A small network was shown many inputs. Here are its activations along a few directions, one row for each input.
Each table varies a few parts of the input and shows all the possible inputs, shuffled.
A made-up example of a description, with smaller parts first: one of 8 places around a ring, together with either a single point or one of 11 places around a ring or (one of 2 separate values, together with one of 6 places along a line).
Shared parts are said once, and a part with two or three values counts as separate values.

Rows:
R1: [ 3.46  1.05 -0.96  4.36 -0.16 -2.06  0.83  0.65 -2.31  1.31 -0.08 -4.79
  7.12 -0.78 -1.29 -2.74]
R2: [ 2.04  3.32 -2.80  4.62  1.80 -2.06 -0.58  2.29  0.76  1.25 -2.95 -4.75
  4.50  1.42 -0.15 -1.82]
R3: [-3.56 -0.28 -0.82 -1.34 -1.45  1.55 -4.64  0.08  0.89  0.89  0.37  5.23
 -8.39  0.04  2.31 -0.39]
R4: [ 3.31  0.55  1.93  2.24  0.09 -1.21  3.45 -0.13 -0.35  0.13  0.98 -5.19
  7.59  0.04 -2.59  0.28]
R5: [-3.74  1.33 -2.13 -2.92  0.74  1.88 -3.63  0.75  1.59 -0.42 -2.54  5.09
 -9.38  1.99  3.09  0.02]
R6: [ 3.08 -0.65  0.53  2.66  1.72  0.40  4.88 -0.17  1.00 -1.24  0.41 -4.95
  8.93  0.30 -4.26  1.77]
R7: [-2.00 -1.49 -0.14 -3.39 -1.16  1.26 -2.89 -0.61 -0.99 -0.46  1.76  4.48
 -7.34 -0.89  2.09  0.08]
R8: [-2.62 -1.34  1.77 -3.88 -0.79 -0.60 -0.70 -1.61 -0.69 -0.47  0.63  4.47
 -5.64 -1.38  1.91  1.36]
R9: [-2.20 -2.04  2.19 -4.43 -0.57  1.69  0.19 -2.19  0.64 -0.94  1.87  4.30
 -4.82 -0.62  0.65  2.47]
R10: [ 2.78  1.05  0.96  2.04 -0.25 -2.38  3.10  0.56 -2.59  0.41 -1.02 -4.97
  6.90 -0.52 -1.65 -1.96]
R11: [ 2.20  1.39 -1.65  4.34 -0.61 -1.06 -0.73  1.85 -0.65  1.61 -1.01 -3.85
  4.74  0.63 -0.32 -3.66]
R12: [-2.74 -2.88  1.13 -4.31  0.63  2.59  0.73 -1.48  2.70 -2.07  1.60  4.91
 -4.22 -0.22  0.22  4.60]
Describe the family of inputs behind these rows.
Answer: one of 2 separate values, together with one of 6 places along a line
Change only the choice among 2 separate values in R11. List by row number the other rows that result.
Answer: R3

Rows:
R13: [ 6.48 -1.16  1.29  1.15  2.33 -1.81 -0.03  1.24  2.25 -1.61  3.40 -3.51
  4.59 -1.20 -1.54 -2.01]
R14: [-1.63  1.70 -2.00 -3.56  3.28  0.53  0.60 -0.02  1.48 -0.22 -4.38 -0.26
 -6.56  2.46  0.96  2.50]
R15: [-4.76 -1.37 -1.95  0.81  1.28  4.44  0.79  1.61  3.51 -0.10 -2.43  2.75
 -6.25  0.12 -1.13  1.06]
R16: [ 0.49  5.31 -1.36  1.07  2.35 -2.37  1.57 -0.55 -0.48  2.27 -2.66 -1.49
  6.57  2.07  1.37 -1.17]
R17: [-1.11 -1.73 -1.73 -2.49 -4.19  0.72 -3.72  0.56 -3.13  0.90 -0.97  3.60
 -5.41 -2.68  3.66 -2.36]
R18: [-4.17  0.80  0.43  1.73 -3.90 -2.18 -3.39 -2.19 -0.19  2.27 -1.48  6.32
 -4.63  0.10  4.24 -2.11]
R19: [ 0.46 -4.01  6.14 -2.82 -1.94 -0.34  7.36 -3.70 -2.20 -1.29  2.53 -2.09
  7.90 -1.04 -3.22  6.21]
R20: [ 1.83 -0.07 -2.99  3.60  0.55  1.50  0.02  1.67  4.42  2.96  3.35 -5.35
  4.69 -1.22 -2.83  1.29]
R21: [ 2.88  0.58 -0.27  3.09 -1.53 -3.29 -1.36  0.67 -5.02  2.63 -0.44 -3.42
  3.10 -0.77  0.61 -2.44]
R22: [ 1.82 -2.44 -1.50 -1.70  0.06  1.23 -2.32  2.34  2.98 -3.73  4.46  5.06
 -3.96  0.08  2.26  0.33]
R23: [ 5.02  0.07  0.73  2.44 -0.15 -1.57  0.49  0.91 -4.57 -1.48  2.31 -4.23
  2.77 -1.30 -1.21 -3.93]
R24: [ 1.21 -2.38 -1.18 -2.11 -0.27  1.40 -1.65  0.00 -3.46 -2.60  3.20  4.95
 -5.47 -1.30  0.90 -3.44]
R25: [ 0.38  2.14 -2.32 -1.11  4.58 -1.34  1.47 -0.55  0.63 -0.46 -5.38 -7.73
  3.75  0.99 -0.36  1.65]
R26: [-0.51  2.20  2.22  4.36 -2.20 -2.12 -1.79  1.13 -2.89  3.69 -1.91 -1.32
  6.10  0.63  1.55 -4.21]
R27: [-2.80 -4.38  6.25 -5.66 -2.71  1.17  3.50 -6.27 -0.18 -3.93  1.76  3.98
 -2.24 -1.25  0.62  9.34]
R28: [-2.83  5.22  1.21 -3.50  2.30 -2.29 -1.38 -1.24  1.29  0.91 -2.20  3.75
 -4.28  2.86  1.77 -0.35]
R29: [-0.34  0.53 -0.51  4.14  0.31  2.89  2.69  2.79  0.98  0.04 -2.27 -5.93
  3.43  2.77 -4.99 -1.78]
R30: [-2.42 -1.01 -2.45  0.57 -0.15  3.43 -2.84  1.61  4.57 -0.24  3.10  4.92
 -4.11 -1.34 -2.66  1.42]
Describe the family of inputs behind these rows.
Answer: one of 2 separate values, together with either a single point or one of 8 places around a ring
The inputs of R20 and R30 match in every part but the choice among 2 separate values. If R29 is changed in the same way as R20 into R30, which row does it become?
Answer: R15
Change only the choice among 2 separate values in R27. List by row number the other rows that result.
Answer: R19

Rows:
R31: [-3.63 -1.71  0.15 -3.07 -1.56  2.33 -1.04 -0.48 -1.18 -1.20  0.29  3.58
 -5.91 -0.88  0.04  0.18]
R32: [-1.86 -0.64  0.70 -2.71  0.86 -0.28 -2.12 -0.93  1.84 -0.61  0.47  4.08
 -6.44 -0.31  2.72  2.14]
R33: [ 4.51 -0.56 -0.26  0.29  1.23 -1.05  4.19  0.55 -0.96 -1.31  0.55 -3.39
  5.77 -0.63 -1.63 -1.77]
R34: [ 2.59 -1.03 -1.94  1.95  1.81  0.67  2.11  0.91  1.37 -1.40 -0.10 -4.98
  4.51  0.46 -3.39  1.13]
R35: [-2.69 -1.48  0.71 -3.68 -0.16  2.90 -0.94 -2.84  2.76  0.13  1.62  5.09
 -5.43  0.72  0.44  1.31]
R36: [-3.29 -1.20  0.27 -3.23 -1.05  3.60 -1.47 -0.68 -0.97 -1.28 -0.33  3.25
 -6.24  1.30  0.37  0.93]
R37: [-2.32  0.19  0.01 -2.98 -0.43  1.17 -1.89  0.58 -0.74 -1.51 -0.42  2.64
 -6.69  1.60  2.63  2.25]
R38: [ 0.21  1.59  0.00  2.07 -0.08 -1.14  1.59  0.34  0.58  2.41 -2.99 -4.82
  6.92  0.31 -1.19 -1.23]
R39: [ 2.95 -0.86  2.06  2.62 -1.86 -2.02  1.53 -0.65 -1.24  1.76  1.59 -4.41
  6.01 -0.44 -0.51 -3.28]
R40: [-1.72 -0.96  1.47 -3.89 -0.17  3.67 -1.05 -2.63  3.11 -0.01  1.07  5.30
 -5.47  0.41  0.91  1.42]
R41: [ 2.90 -0.11 -1.17  2.32  0.74  0.11  1.88  1.55  1.58 -0.80  0.84 -4.10
  4.43 -0.35 -3.41  0.76]
R42: [-2.98 -1.71  0.60 -3.06 -1.69  2.55 -1.06 -0.33 -1.45 -0.80  0.12  3.60
 -6.46 -0.16  0.32  0.63]
R43: [-2.41 -0.51 -0.54 -3.23 -0.73 -0.71 -1.79  0.78 -1.01 -1.30  0.12  3.07
 -6.69 -0.50  2.35  1.37]
R44: [ 0.50  1.98 -0.10  2.67  0.19 -1.22  0.97  0.54 -0.38  2.54 -3.07 -3.51
  7.47  0.37 -0.05 -0.77]
R45: [ 3.42  1.27  1.19  2.17 -0.31 -2.42  2.35  0.05 -2.01 -0.66  1.87 -2.07
  6.00 -0.10 -1.54 -2.13]
R46: [ 2.19  0.55 -0.53  4.73  0.39 -0.70  1.22  0.90 -0.68 -0.57  2.02 -3.51
  4.14  0.49 -2.44  0.36]
R47: [ 1.34  1.54 -0.04  1.58  2.41 -0.75  3.74  1.09  0.50 -0.18 -2.86 -3.59
  5.38  0.47 -1.85 -0.32]
R48: [ 2.63  1.23 -0.99  4.50 -0.43 -0.52  0.00  0.99 -1.12  1.02  0.74 -3.23
  4.92  0.09 -1.85  1.39]
R49: [-1.40  0.44  0.91 -4.08  0.81  0.86 -1.67 -1.49  3.30 -0.72  0.96  4.28
 -5.33  1.33  3.00  2.66]
R50: [-0.24  4.20 -6.83  3.89  0.71 -1.37 -8.18  3.57  1.22  3.04 -3.93  2.01
 -5.94  1.54  3.77 -9.00]
R51: [ 3.98  0.42  1.12  2.09 -1.88 -2.44  1.17  0.38 -2.17  1.56  1.44 -2.93
  7.34 -0.83  0.52 -2.82]
R52: [-2.53 -2.49  1.00 -2.68 -0.27  1.96 -0.86 -2.00  1.27  0.26  1.45  5.17
 -5.94 -0.61  0.41  0.81]
R53: [ 1.43  2.94  0.25  4.34  0.07 -1.46  0.86  0.31 -1.21  0.92 -2.76 -2.11
  6.42  0.55 -0.98 -0.28]
R54: [ 1.17 -0.90 -0.23  3.82 -0.45 -0.05 -0.21  0.53  1.10  1.42  0.89 -5.83
  5.33 -0.22 -1.65 -0.37]
R55: [ 0.36  3.21  0.51  3.06  1.18 -1.60  2.55  0.44 -0.58  0.81 -2.77 -3.15
  6.09  0.81 -2.03  0.07]
R56: [-1.28 -0.32  0.67 -3.96  0.69 -0.20 -1.71 -0.88  3.16 -0.44  1.60  4.73
 -6.03  0.71  2.62  2.26]
R57: [-3.51 -2.60  0.23 -3.32 -1.14  1.44 -1.49 -1.08 -0.63 -0.24  0.33  4.51
 -5.97 -1.95 -0.10  0.33]
R58: [-3.54 -2.35  0.30 -2.85 -0.47  1.89 -0.84 -1.37 -0.02 -0.21  1.12  4.49
 -5.62 -1.07  0.32  0.52]
R59: [-2.45 -0.68  0.22 -2.28  0.10 -0.86 -1.02 -0.17  0.21 -0.51  0.58  3.53
 -6.44 -1.16  2.61  1.93]
R60: [ 1.72  0.98 -1.11  1.11  2.83 -0.38  4.10  0.95  0.94 -0.67 -3.37 -3.84
  5.69  0.54 -1.72  0.01]
R61: [-2.55 -0.52  0.39 -3.15 -0.48  0.40 -2.30  0.85 -0.83 -1.54 -0.48  2.60
 -6.92 -0.09  2.08  1.48]
R62: [ 1.69 -0.15 -0.88  3.48 -0.90  0.01 -1.04  0.54  0.36  1.52  0.56 -4.49
  6.00 -0.09 -1.36  0.35]
R63: [ 3.69  1.45  0.97  2.98 -0.66 -1.90  1.14 -0.11 -3.92  0.99  1.66 -2.05
  6.82 -0.47 -0.16 -1.97]
R64: [ 3.70 -0.26  0.64  1.11  1.01 -1.49  2.94 -0.69 -1.81 -1.36  1.13 -3.51
  4.68 -0.14 -1.65 -1.72]
R65: [-2.57 -0.94  0.26 -2.63 -0.30 -1.00 -1.68  0.47 -0.37 -1.07  0.09  3.54
 -6.37 -1.70  2.41  1.39]
Describe the family of inputs behind these rows.
Answer: either a single point or (one of 2 separate values, together with one of 8 places along a line) or (one of 3 separate values, together with one of 6 places along a line)
Start at R60 and move only the place on the line of 6, one step at a time. The first step leads to R47. Which rows follow, in order?
Answer: R55, R53, R44, R38
Change only the place on the line of 8 in R61. List by row number the other rows that result.
Answer: R32, R37, R43, R49, R56, R59, R65
Change only the choice among 3 separate values in R39. List by row number the other rows that result.
Answer: R38, R54
Change only the place on the line of 8 in R52. List by row number the other rows that result.
Answer: R31, R35, R36, R40, R42, R57, R58

Rows:
R66: [ 0.58 -0.61  0.23 -1.35  0.06 -0.05 -0.60 -0.39 -0.36 -0.69  1.94  1.30
 -1.89 -0.62  0.31  0.26]
R67: [-1.49 -0.59  1.25 -1.83 -0.57  1.17  0.83 -1.24  0.04  0.20  0.24  1.35
 -1.01 -0.17 -0.38  1.74]
R68: [-1.11  0.29  0.49 -1.62 -0.21 -0.82 -0.09 -0.34 -0.46  0.19 -0.92  1.46
 -0.84 -0.09  1.54  0.73]
R69: [ 3.58  1.26  0.29  4.37 -0.12 -1.64  1.92  1.05 -1.07  0.50 -0.11 -5.44
  9.38  0.55 -1.96 -0.66]
R70: [-1.12  0.38 -0.10 -0.52 -0.65  0.15 -0.15  0.04 -0.99  0.41 -1.83  0.87
 -1.44  0.06  1.58 -1.31]
R71: [-0.07  0.36 -0.18  0.31 -0.78 -0.41 -1.72  0.69 -0.36  0.66  1.04  1.11
 -2.34 -1.11  0.44 -1.80]
R72: [-0.95 -1.13 -0.59 -0.28  0.41  1.94 -0.33 -0.16  1.52 -0.47  0.05 -0.07
 -1.11  0.81 -0.77  1.32]
R73: [ 3.44  0.89 -0.42  3.74  0.74 -1.54  2.04 -0.03 -0.67  1.15 -0.68 -5.58
  9.12  0.21 -1.74 -1.45]
R74: [-0.82  0.95 -1.55  1.18  0.49  0.27 -1.19  0.67  0.62  0.48 -1.37  0.64
 -2.19  0.17  0.61 -1.04]
R75: [-0.69  0.24  0.98 -1.95  0.19  0.21  0.44 -1.21 -0.47 -0.29 -0.40  1.19
 -0.92  0.16  0.91  1.42]
R76: [-0.57 -0.06 -0.55 -0.06  1.24  0.76  0.54  0.22  1.47 -1.12 -0.67  0.54
 -1.71  0.72 -0.93  0.61]
R77: [-0.98  0.09 -0.85  0.13  0.57 -0.19 -0.14  1.12  1.07 -0.51 -1.15  0.40
 -1.86  0.37 -0.10 -0.09]
R78: [ 0.07 -2.06  0.45 -1.59 -0.50  0.98 -0.46 -0.63 -0.03 -0.78  2.27  0.92
 -1.17 -0.39 -0.21  0.86]
R79: [ 0.12  0.00  0.54 -0.53 -0.88 -0.84 -1.10  0.21 -0.29  0.28  1.60  1.31
 -2.01 -0.66  0.68 -0.59]
Describe the family of inputs behind these rows.
Answer: either one of 2 separate values or (one of 3 separate values, together with one of 4 places along a line)
Change only the choice among 3 separate values in R68. List by row number the other rows that result.
Answer: R77, R79
